Input: array([-860, -137,  -45,  543,  -63,  109, -420])
Output: 109
Input: array([22, 44, 26, 83, 33])
Output: 83
Input: array([-551,  758, -634, -711,  889, -684,  334])
Output: -684
Input: array([-385, -686,  743,  779, -995, -518])
Output: -995
Input: array([24, 75, 74, 81, 57, 53])
Output: 57
Input: array([ 62, 717, 868,  86, 734,  51])
Output: 734
Input: array([ 674, -811,  397,   88])
Output: 397
Input: array([5, 3, 2, 4, 4, 7, 4])
Output: 7
Input: array([151, 205, 108,   8,  21, 160])
Output: 21
Input: array([ -3, -26, -24,  20,  36,  47])
Output: 36
---
[[ 0.4  0.0  1.7 -1.0  1.9 -0.4 -1.2 -0.1  0.2]
 [ 0.1 -0.2  0.0  0.6  0.4  0.0 -1.3 -0.2 -0.7]
 [ 0.2  0.1 -0.5 -0.3  0.2  0.6 -0.3 -1.1 -1.5]
 [-0.4 -0.5 -1.1 -0.2 -1.1 -0.1  0.6 -0.1 -0.2]
 [ 0.7 -0.8  1.2 -0.4  0.6 -0.7 -0.6  0.2  0.4]
 [ 0.7 -1.3 -1.3  0.2 -2.1 -1.6  0.7  0.5  1.3]] >> 0.4

[[ -5.17   0.30  -5.12   0.15  -7.23  -0.16   4.16   0.23  -1.99  -5.77
   -1.29  -2.38  -3.70  -0.21   0.41   3.98]
 [ -3.85  -1.89  -4.64  -2.18   2.28  -5.88   0.76   3.50  -1.68   1.28
    5.02  -0.75   0.05   2.63  -1.40  -6.40]
 [  4.14 -11.88  -7.71  -5.30   1.60  -1.58  -3.70 -10.05 -10.95  -4.60
   -0.46  -1.12   4.89  -1.78   7.92  -4.36]
 [  0.24  -4.18  -2.99  -2.41  -0.39  -1.34  -1.94  -3.64  -3.90  -2.19
   -1.00  -1.22   0.47  -1.42   1.26  -2.12]
 [ -9.44  -3.32 -12.05  -4.32  10.18 -15.87   5.24  13.93  -2.67   6.98
   18.72   0.22   2.85  11.26  -1.68 -17.65]
 [ -3.02  -3.24  -1.64  -3.68  -1.45  -1.33   0.46   0.95  -0.58  -1.43
   -1.72   1.05  -0.39  -2.33  -0.46  -1.17]] >> -5.17

[[ 0.258  0.207 -0.019  0.033 -0.103  0.066  0.153  0.079]
 [-0.003 -0.145  0.222 -0.040  0.244 -0.091 -0.036 -0.029]
 [ 0.033 -0.216  0.042  0.023 -0.043 -0.071 -0.039  0.106]
 [ 0.033 -0.192  0.023 -0.065 -0.064 -0.093 -0.137  0.170]
 [ 0.125  0.050  0.215 -0.053  0.115 -0.003  0.035  0.004]] >> 0.258

[[ 13.6   9.9  22.6  28.9  23.5 -10.4   9.2   9.7 -13.6  -4.9   8.8 -12.8
   16.3   6.0]
 [ -4.9  27.9   9.6  20.6  -9.9 -12.0  19.9  -6.3  20.1  28.9  -5.2  12.4
    5.6 -19.9]
 [ -1.4 -17.8  16.0  26.1  16.6  -1.3 -17.2   3.1   0.5   3.7  18.9  11.9
   19.6  27.9]
 [  2.0  24.2  15.1  15.9  22.3   2.7 -19.5  15.4 -17.9  13.9  -1.1 -17.4
   -8.1 -18.0]
 [  2.8  25.2  10.3  25.8 -11.1  15.4   6.9  14.1  -4.0  -0.5  -8.2  29.5
   -9.9  -2.1]
 [ 18.4  10.5  10.3  16.6   9.0  17.5  -4.7  21.3 -15.7   2.0   3.2  28.5
  -10.7  12.0]
 [  5.2   5.8  17.5   5.6  21.3  24.4   4.1   1.4  -9.2  -7.7 -18.3   5.7
  -16.9  -2.1]
 [ -5.9  -2.4 -20.0  19.9  14.0  17.3 -11.4  -7.0   2.4  -6.8 -12.1  -6.7
    3.8  11.4]
 [ 13.4 -10.1 -21.4  -6.7  -2.7  21.7   0.4  19.0   8.4   6.3 -10.6  22.1
   18.9 -16.6]
 [ 28.2 -15.6  21.7  28.3  26.0 -16.9  13.4 -12.5  27.5  14.5   6.6  12.3
   26.0   1.7]] >> 13.6

[[ 0.178  0.117  0.085  0.112  0.010 -0.104 -0.165  0.011  0.088 -0.090
  -0.033  0.266 -0.023 -0.059 -0.064]
 [-0.156 -0.188 -0.096 -0.233 -0.185  0.088  0.088  0.077 -0.113  0.073
  -0.176 -0.293 -0.150  0.068 -0.193]
 [ 0.019 -0.060  0.140 -0.072 -0.201  0.081  0.025  0.141  0.005  0.087
  -0.097  0.038 -0.005  0.003 -0.149]
 [ 0.053 -0.104  0.025 -0.180 -0.109  0.007  0.014  0.113  0.083 -0.002
  -0.222 -0.117 -0.257  0.183 -0.184]
 [-0.009 -0.028  0.054  0.093 -0.109 -0.043 -0.076 -0.039 -0.068  0.005
   0.138  0.097  0.106 -0.250  0.019]] >> 0.178

[[-0.83  0.76 -0.34 -1.25 -0.13 -0.85  0.49  0.78  1.04  1.33 -0.73  1.20
  -0.74 -1.76]
 [-0.25 -0.35 -1.26 -0.87  1.40 -0.64  0.58 -2.01 -0.65 -0.83 -1.15 -2.80
   1.66 -0.39]
 [-2.40 -0.65 -1.72 -1.79 -0.90 -1.74 -0.54  1.22 -0.63  0.88 -1.97 -0.13
  -0.35 -2.66]
 [-0.89 -2.23 -0.12  0.46 -2.03 -0.21 -1.99 -0.04 -1.73 -2.39 -0.21 -0.88
  -1.78  0.29]
 [-2.66 -0.51 -0.61 -0.89 -0.97 -1.44 -0.64  1.48 -1.43  0.52 -0.95  0.48
  -0.68 -2.75]] >> -0.83

[[-2.0 -1.4  0.5  0.4 -1.5  0.8 -0.4  0.6 -2.2  0.2 -0.4 -0.8 -0.6 -0.4]
 [-1.2 -0.8 -1.6 -1.4 -1.0  1.0  0.0 -0.2 -1.1  0.6 -1.8 -1.0 -1.8  0.2]
 [ 0.7  0.4  1.0  0.8  0.5 -1.6 -0.5 -0.4  0.8 -1.2  1.3  0.5  1.2 -0.7]
 [ 1.1  0.3  0.1  0.1  0.9 -1.5 -0.5 -0.6  1.0 -0.6  0.5  0.5  0.9 -0.7]
 [-0.8  0.5  1.6  0.7 -1.7 -0.3  0.4 -0.2  0.1 -2.6  1.7 -0.4  0.0  0.5]
 [-1.6 -0.2  0.7  0.0 -2.0  0.5  0.4 -0.1 -0.7 -1.6  0.5 -0.9 -1.0  0.5]
 [ 0.8  0.3  1.3  1.1  0.6 -1.7 -0.6 -0.3  0.8 -1.2  1.5  0.6  1.5 -0.9]
 [-0.1 -1.4 -0.4  0.3  1.0 -0.6 -1.3  0.3 -1.3  1.7 -1.0  0.1  0.7 -1.6]] >> -2.0
---
|  20 |  33 |  47 | -36 |   4 |   3 | -63 |
|  40 |  30 |  71 |  81 | -11 | -76 |  -3 |
|  28 |  58 |  76 |  73 | -14 | -78 |  -9 |
ans = -14

| -37 |  67 | -29 | 113 |  71 |
| -81 |  -8 | -85 | -55 |  16 |
| 114 | -53 | -64 |  97 |  44 |
ans = -64

| -98 |  13 |  28 |  71 | -10 |  -7 |
|  78 | -30 |  46 | -70 | -22 |   2 |
|  74 |  37 | -82 | -49 |  57 |  12 |
ans = -49

| -40 |  29 |  19 |   6 | -84 |  -3 |
|  18 |  21 |  11 |   2 | -81 | -28 |
|  24 |  25 | -40 | -10 |  28 |  -5 |
ans = -10

| -51 | -59 | -58 | -85 |
|  11 | -32 | -36 | -32 |
|  48 |  -1 |  -9 |  25 |
ans = -1

|  47 |   8 | -24 |  -9 | -15 |
|  64 |  97 |  14 |  -4 | -56 |
|  70 |  25 |   5 | -28 |  41 |
ans = 5
---
689   39  761  211 | 211

4212  8597  9418  2425  3765  8905  5564
2620  9081  5361  3150  3841  8844  3478
3091  9383  7323  3399  5171  7362  5113
| 5113

134  293  201  346  772  448  332 | 332

-654   -16   958   393
 -38  -567   730   185
-273   916   103  -151
| -151

4  8  4  1  4  4  2 | 2

 420  -850  -102   854 | 854

5814  5868  5971  8127
6204  7079  6235  1654
| 1654

55  81  19  71 | 71
---
Input:
[[-0.9 -0.9  0.9  0.7 -0.8 -1.8]
 [-0.8 -1.0 -2.0  0.5 -0.7 -1.1]
 [-0.9 -0.8  1.9 -1.9 -0.8 -0.6]]
Output: -0.7

Input:
[[ 12.87   8.91   5.37 -21.31   3.08   9.99]
 [-12.96  -2.27  -2.40 -11.99 -13.15  -3.20]]
Output: 3.08

Input:
[[  6.6  -1.4  -0.3   4.8   6.1   7.1  13.0]
 [ 11.8  -6.7 -12.9 -14.0  14.9   1.1   7.4]
 [  7.8   4.6   3.9   7.6   7.5   7.0   9.5]]
Output: 1.1

Input:
[[ 0.014  0.105  0.205  0.085 -0.143]
 [ 0.067  0.073  0.070  0.108  0.188]]
Output: 0.085

Input:
[[-111.88  189.45   56.77  108.72   -1.63 -204.33]
 [-110.91   50.12   55.20   52.89  -17.10 -219.03]]
Output: -1.63

Input:
[[  0.960   6.584   9.849 -14.657]
 [ 19.481  -3.965   3.853  -2.721]]
Output: 9.849
---
57  44  66  49  65  77  56
75  86  51  75  42  23  63
82  63  68  67  47  38  58
>> 51

45  46  60  53  45
65  18  29  90  82
>> 29

510  341  513  583  264  412
436  540  414  761  239  437
637  234  493  366  460  243
>> 414

97  29  58  85
57  63  85   7
95  90  74  84
>> 85

224   89   93  223
121  180   57  251
>> 57

170   24  131  101    5
 90  141  146  136  163
143  228  171  167  103
>> 146

42  31  34  96  95
24  43  11  65  98
>> 11

7  3  5  2  4  2  3
4  3  4  5  5  3  5
2  3  4  4  4  4  1
>> 4
---
| -19 |  -3 | 105 | -25 | -64 | ⇒ -25
|  -71 | -108 |   57 |  -36 | ⇒ 57
| -42 |  53 |  -1 | -44 |   1 |  86 | -21 | ⇒ 86
|  12 | -98 |  95 |  27 | -63 | ⇒ 27
| -13 |  -5 |   1 | -82 |  20 |   4 | ⇒ 20
|   -5 |    4 | -106 |  -30 | ⇒ -106
|  22 | -87 | -45 |  46 | ⇒ -45
|  -4 | -94 | -85 |   8 |  -9 | 106 | -89 | ⇒ 106
---
array([167,  72,  17, 204, 130, 221, 100]) out 130

array([[-194,  313,  -92,  348,   86, -570],
       [ 301,  -54,  376, -121, -285,  546],
       [-460, -143,   -7, -169, -326,  342]]) out 348

array([102,  73,  70, 253,  21, 120, 181]) out 21

array([[ 84,  90, 115, 148, 156, 127, 148],
       [198,  71,  29, 137, 147, 165, 145]]) out 156

array([[208,  43,  80, 209],
       [213,  30,  78, 218]]) out 43

array([[636, 112, 902, 970],
       [647,   1, 911, 982]]) out 112
